These are the activations of a small network on made-up records, seen along a few directions, one row for each record.
Each row is followed by the record's values for the fields V, W, Y, G.
Not every record has every field; a missing one is left out.
The largest differences between rows may come from other fields.
In the rows, 500 means zero.
Random noise pushes rows far along 18 fixed directions. That doesn't count. These rows show it; they differ only by the noise:
[523 348 691 491 478 741 619 388 354 485 330 478 690 831 386 435 433 458
 403 547 448 408 462 451 510 566 777 612 758 445 768 626 282 488 430 738
 639]
[480 438 445 590 384 507 654 321 810 614 314 376 371 263 414 669 383 472
 671 408 448 463 552 422 609 226 310 602 382 549 479 629 739 524 460 236
 768]
[616 536 501 565 457 473 264 468 687 437 351 679 615 517 349 563 426 362
 570 469 451 382 339 699 506 396 705 433 598 490 430 459 563 617 513 526
 255]
[589 508 446 614 421 548 483 467 520 532 402 342 621 691 495 367 532 493
 423 367 701 448 508 467 699 463 603 363 607 464 531 652 499 583 554 565
 595]
[352 269 543 713 321 515 359 684 310 616 248 669 427 545 481 719 438 434
 415 539 500 573 212 427 492 441 579 537 570 623 664 550 593 525 318 453
 283]
[565 420 511 653 582 444 487 807 512 408 699 686 443 621 542 557 398 461
 433 521 411 553 474 404 485 354 496 370 431 426 437 459 605 499 493 398
 241]
[658 538 522 600 578 599 582 374 692 406 513 491 648 552 425 529 449 495
 612 390 463 423 572 552 611 430 730 391 624 488 468 591 528 560 662 572
 499]
[409 420 525 601 757 505 584 303 480 562 625 584 770 556 409 368 459 422
 526 491 494 543 586 629 511 661 358 649 378 676 533 526 483 343 591 450
 734]
[512 493 597 514 606 405 405 519 455 497 725 537 547 571 562 286 377 527
 342 606 627 574 723 572 521 631 260 537 402 433 514 419 358 417 458 397
 587]
[521 330 431 634 461 572 484 379 618 428 539 613 548 337 487 587 408 569
 422 285 617 614 459 534 435 415 413 517 496 501 454 568 580 580 648 435
 565]
[573 390 537 617 394 556 528 475 601 419 467 653 378 348 518 735 336 511
 423 457 483 518 486 483 442 301 496 472 554 394 450 543 589 665 475 497
 426]
[505 503 663 518 547 517 426 509 488 495 359 604 575 665 490 420 367 518
 513 565 528 572 550 571 559 547 619 478 593 365 655 469 348 523 412 421
 580]
[667 214 660 656 658 694 691 324 729 546 585 572 654 382 504 375 356 500
 426 454 697 500 605 484 408 431 372 480 257 247 444 686 545 413 507 655
 700]
[563 435 533 534 668 586 395 474 485 504 474 565 597 450 636 486 513 508
 670 525 575 631 500 564 591 634 503 515 441 557 514 389 522 402 558 469
 442]
[587 310 551 461 435 529 433 529 452 557 549 460 547 594 504 421 480 375
 518 567 454 481 511 422 567 487 385 720 296 565 508 454 538 300 346 457
 478]
[538 284 335 179 524 579 448 420 465 496 450 584 320 317 552 626 497 398
 548 654 465 412 438 341 378 453 392 565 410 533 539 274 505 353 476 596
 564]
[673 636 653 575 517 503 535 403 582 423 558 413 634 556 499 331 463 460
 487 488 457 447 638 666 544 518 435 619 398 398 333 551 523 562 430 552
 499]
[502 230 369 661 218 426 397 653 387 543 471 474 367 464 490 451 478 601
 155 406 799 600 420 373 477 488 457 364 438 416 602 584 519 567 401 576
 490]
[633 460 597 509 419 597 563 537 259 494 616 385 439 548 626 631 557 448
 489 571 350 288 563 253 518 430 592 533 447 697 381 563 577 329 426 698
 266]
[424 683 481 441 459 482 389 569 389 527 471 473 472 654 725 526 515 418
 467 512 643 604 553 533 772 509 429 491 666 511 470 515 434 624 511 394
 523]

[558 463 612 447 619 634 434 505 386 501 457 421 533 538 506 415 539 493
 515 625 365 268 407 350 273 478 489 514 513 553 492 410 524 329 466 561
 349] : {W: w1, Y: y2, G: g8}
[439 365 494 546 870 596 499 436 607 504 597 809 617 401 478 634 410 387
 566 617 473 521 418 587 356 524 451 454 599 547 544 393 506 442 695 505
 447] : {V: v2, W: w2, Y: y3, G: g8}
[342 658 414 295 678 442 418 488 393 600 548 631 578 582 563 529 623 277
 520 600 522 382 413 574 526 597 512 421 534 647 398 502 427 411 608 644
 482] : {V: v2, W: w1, Y: y3, G: g1}
[699 405 718 659 530 605 423 428 508 425 343 552 682 668 487 388 397 550
 594 494 423 598 500 640 553 543 559 663 501 388 606 380 460 546 347 404
 452] : {V: v2, W: w2, Y: y3, G: g7}
[530 493 382 517 397 707 307 524 639 489 341 348 595 357 573 455 677 589
 535 229 716 523 169 545 439 505 613 459 591 512 407 614 624 554 704 607
 258] : {V: v2, W: w1, Y: y3, G: g3}
[602 296 431 618 498 465 529 548 421 390 734 527 610 631 282 407 504 416
 326 558 389 424 482 537 391 616 632 518 545 549 597 406 489 477 481 713
 330] : {V: v1, W: w2, Y: y2, G: g8}
[438 456 525 520 481 565 473 612 559 501 481 687 532 540 587 606 455 520
 485 350 624 655 427 461 507 378 634 386 561 362 472 641 460 559 584 415
 495] : {W: w1, Y: y3, G: g8}
[495 444 538 424 341 427 685 699 514 388 593 535 400 564 390 504 516 507
 520 428 247 689 499 499 517 518 649 672 302 391 521 553 494 494 340 512
 464] : {V: v2, W: w1, Y: y2, G: g7}
[650 731 450 364 618 610 678 294 517 294 521 196 556 509 529 372 626 672
 685 302 343 408 646 430 474 525 475 542 538 543 376 490 507 508 729 475
 709] : {W: w1, Y: y2, G: g8}
[303 298 520 523 644 482 500 579 546 625 704 708 484 396 498 596 444 333
 487 544 533 597 409 460 459 482 223 583 357 611 478 589 601 316 527 366
 474] : {V: v1, W: w5, Y: y2, G: g7}
[548 621 539 553 531 498 598 427 407 427 526 371 426 505 550 451 459 604
 438 553 520 468 671 522 559 582 477 422 608 459 546 473 436 596 509 559
 577] : {V: v1, W: w3, Y: y2, G: g3}
[358 579 409 674 437 190 689 618 476 474 609 586 488 687 218 460 441 456
 354 373 268 524 522 520 447 345 481 460 378 517 459 620 590 610 426 298
 679] : {V: v1, W: w3, Y: y2, G: g7}
[564 431 415 405 522 473 401 358 495 597 299 655 486 451 452 611 494 264
 563 639 536 300 415 500 533 422 596 373 512 492 490 388 565 522 404 666
 485] : {V: v1, W: w1, Y: y2, G: g6}
[446 670 696 421 621 428 364 558 804 620 599 609 611 558 453 313 396 255
 528 647 537 378 530 709 549 439 369 531 332 395 337 598 473 398 406 432
 357] : {V: v2, W: w2, Y: y2, G: g3}
[446 580 465 620 564 336 511 582 696 458 540 610 407 317 367 516 386 725
 551 351 443 487 554 421 294 322 561 222 378 458 424 542 583 466 602 236
 503] : {W: w1, Y: y3, G: g8}
[519 494 556 472 433 567 353 322 479 467 572 507 728 508 579 472 544 538
 521 240 669 607 549 574 573 531 518 588 524 579 396 606 426 446 668 422
 591] : {V: v2, W: w2, Y: y2, G: g1}
[484 444 460 439 673 567 565 391 624 484 598 563 572 452 502 591 446 574
 698 504 452 611 633 531 570 549 599 530 558 607 620 376 422 411 694 394
 638] : {V: v2, W: w2, Y: y2, G: g6}
[496 617 285 623 459 458 561 495 551 375 448 435 397 336 451 634 593 617
 530 297 372 504 365 503 395 412 477 453 561 606 381 484 703 672 662 450
 434] : {V: v2, W: w1, Y: y3, G: g7}
[585 468 447 596 536 607 509 600 647 453 393 565 471 375 548 634 544 590
 630 365 516 494 316 422 417 347 674 301 482 481 417 546 657 539 658 558
 292] : {V: v2, W: w2, Y: y2, G: g6}
[517 420 647 556 484 648 529 426 384 563 552 497 631 650 602 513 476 485
 400 440 576 421 554 342 464 372 478 512 570 503 439 652 451 444 524 521
 618] : {W: w1, Y: y2, G: g1}
[586 369 563 536 475 556 453 365 358 560 375 624 519 368 653 758 487 446
 745 551 413 598 542 463 637 485 592 614 428 642 509 383 596 413 405 442
 482] : {V: v2, W: w1, Y: y3, G: g1}
[398 429 583 417 530 693 459 308 466 582 346 528 769 656 426 414 541 378
 516 464 555 464 351 613 496 616 555 730 608 574 594 611 380 449 536 644
 623] : {V: v2, W: w1, Y: y2, G: g6}
[365 568 632 644 466 420 527 730 707 704 427 426 454 396 466 441 539 490
 544 608 605 588 415 657 593 611 538 480 351 419 492 731 534 492 359 601
 353] : {V: v2, W: w1, Y: y3, G: g7}
[510 658 463 363 563 581 520 467 548 371 407 384 509 568 518 518 548 493
 760 364 258 430 396 403 518 361 426 620 570 605 424 452 600 457 613 250
 523] : {V: v1, W: w3, Y: y3, G: g7}
[470 497 473 472 352 537 513 521 649 572 400 543 437 352 489 765 542 330
 620 533 420 530 371 584 571 440 644 628 543 556 430 582 611 572 466 617
 336] : {V: v2, W: w1, Y: y3, G: g2}
[377 404 494 471 698 581 588 592 467 548 444 703 479 418 565 572 523 485
 569 581 548 655 388 516 470 622 603 409 458 428 618 485 480 453 506 602
 499] : {V: v1, W: w1, Y: y3, G: g7}
[390 580 509 632 502 600 630 576 710 541 510 312 479 498 574 477 494 592
 450 423 640 662 483 563 639 512 358 556 673 403 536 659 521 661 616 404
 559] : {V: v2, W: w1, Y: y3, G: g6}
[350 684 847 598 524 573 427 520 559 730 340 503 483 446 623 567 387 462
 453 684 707 402 532 558 534 471 502 365 670 358 501 748 403 543 387 525
 425] : {W: w1, Y: y2, G: g8}
[363 795 531 460 476 358 532 418 623 507 485 571 453 486 486 604 415 434
 570 554 437 556 628 746 699 538 517 530 658 500 480 528 406 682 503 370
 590] : {V: v1, W: w1, Y: y3, G: g1}
[452 672 522 551 536 519 311 459 564 557 545 328 607 401 437 399 590 496
 453 515 598 280 412 601 374 580 507 429 623 668 397 582 542 436 628 618
 257] : {V: v2, W: w2, Y: y2, G: g3}
[346 422 480 693 395 451 502 601 605 521 617 556 320 361 445 742 353 568
 348 534 562 553 535 481 533 430 457 386 741 561 599 595 496 622 588 400
 402] : {W: w1, Y: y2, G: g8}
[576 567 303 319 473 396 540 440 504 551 547 423 491 573 481 414 593 445
 503 477 589 387 596 441 610 471 547 388 370 529 420 512 453 446 551 638
 690] : {V: v1, W: w3, Y: y3, G: g6}

Here are new rows. What are their fields?
[554 509 456 324 343 404 728 599 440 382 528 378 227 450 560 461 517 658
 445 515 395 687 679 416 466 520 446 617 301 267 540 446 414 571 323 503
 740] : {V: v2, W: w2, Y: y3, G: g7}
[652 554 333 178 312 545 301 474 378 381 422 415 550 478 628 398 761 470
 599 388 525 641 381 606 538 637 654 729 365 491 339 316 476 510 476 677
 447] : {V: v2, W: w1, Y: y3, G: g6}
[660 464 717 412 619 672 440 359 619 596 504 502 556 413 611 463 428 608
 622 527 649 252 645 290 408 360 636 246 411 440 431 626 408 218 557 600
 488] : {V: v2, W: w2, Y: y3, G: g7}
[501 516 424 534 440 366 624 434 175 573 371 570 484 561 608 573 582 480
 580 440 478 635 647 430 669 518 638 440 276 579 478 480 540 529 341 468
 764] : {W: w1, Y: y2, G: g8}
[486 447 324 377 568 476 514 310 706 537 426 574 506 362 337 481 493 395
 438 563 605 389 432 659 400 512 382 499 483 436 512 486 442 583 560 685
 697] : {V: v2, W: w2, Y: y3, G: g7}
[572 278 731 556 538 862 585 475 720 441 602 393 721 508 403 450 475 549
 557 478 411 502 392 551 348 574 593 856 579 493 583 615 461 348 578 665
 317] : {V: v2, W: w2, Y: y3, G: g6}
[418 504 552 671 596 537 699 512 578 477 679 398 641 608 355 414 480 500
 480 438 366 532 511 599 497 570 431 688 523 599 529 664 523 477 599 475
 544] : {V: v1, W: w3, Y: y3, G: g3}
[575 561 548 369 446 544 538 426 542 492 278 485 461 558 536 485 462 500
 630 584 435 577 580 574 607 491 578 641 508 311 582 375 432 604 333 452
 658] : {V: v2, W: w1, Y: y3, G: g6}
[493 566 396 558 637 440 674 470 400 621 561 484 530 495 560 519 642 298
 510 631 502 440 543 541 642 560 463 468 347 581 364 558 613 508 449 753
 567] : {V: v2, W: w1, Y: y3, G: g7}
[540 523 533 394 387 520 521 546 506 447 407 574 530 571 497 483 563 386
 509 518 457 598 414 625 528 564 714 610 447 344 476 516 485 589 347 697
 422] : {V: v2, W: w2, Y: y3, G: g6}
[701 513 417 502 601 432 395 401 477 510 553 662 548 464 508 523 520 264
 496 594 456 268 489 532 463 365 390 401 333 532 251 334 671 522 429 620
 354] : {W: w1, Y: y2, G: g7}
[367 535 675 203 508 646 360 537 532 523 307 495 443 607 577 411 442 471
 513 569 520 510 370 470 413 464 332 678 683 324 611 489 299 476 453 348
 619] : {V: v1, W: w1, Y: y2, G: g7}
[447 660 665 518 462 537 552 492 669 369 568 492 287 302 503 694 332 607
 447 519 302 437 549 532 338 343 337 584 700 415 416 530 518 670 525 363
 358] : {V: v2, W: w1, Y: y2, G: g7}
[397 469 328 539 603 452 479 504 495 506 367 552 466 465 439 526 538 563
 571 394 484 483 364 394 434 424 495 341 486 632 540 462 598 449 621 347
 579] : {V: v2, W: w2, Y: y3, G: g7}
[412 558 588 681 526 640 496 540 394 486 488 396 431 413 577 651 493 621
 413 554 496 405 429 435 411 507 460 439 822 617 540 575 532 581 618 541
 266] : {W: w1, Y: y2, G: g8}
[439 477 255 447 504 518 524 616 383 493 554 296 364 541 533 452 632 595
 380 483 521 385 393 254 374 466 362 428 538 615 505 462 550 434 641 555
 525] : {V: v2, W: w1, Y: y3, G: g6}
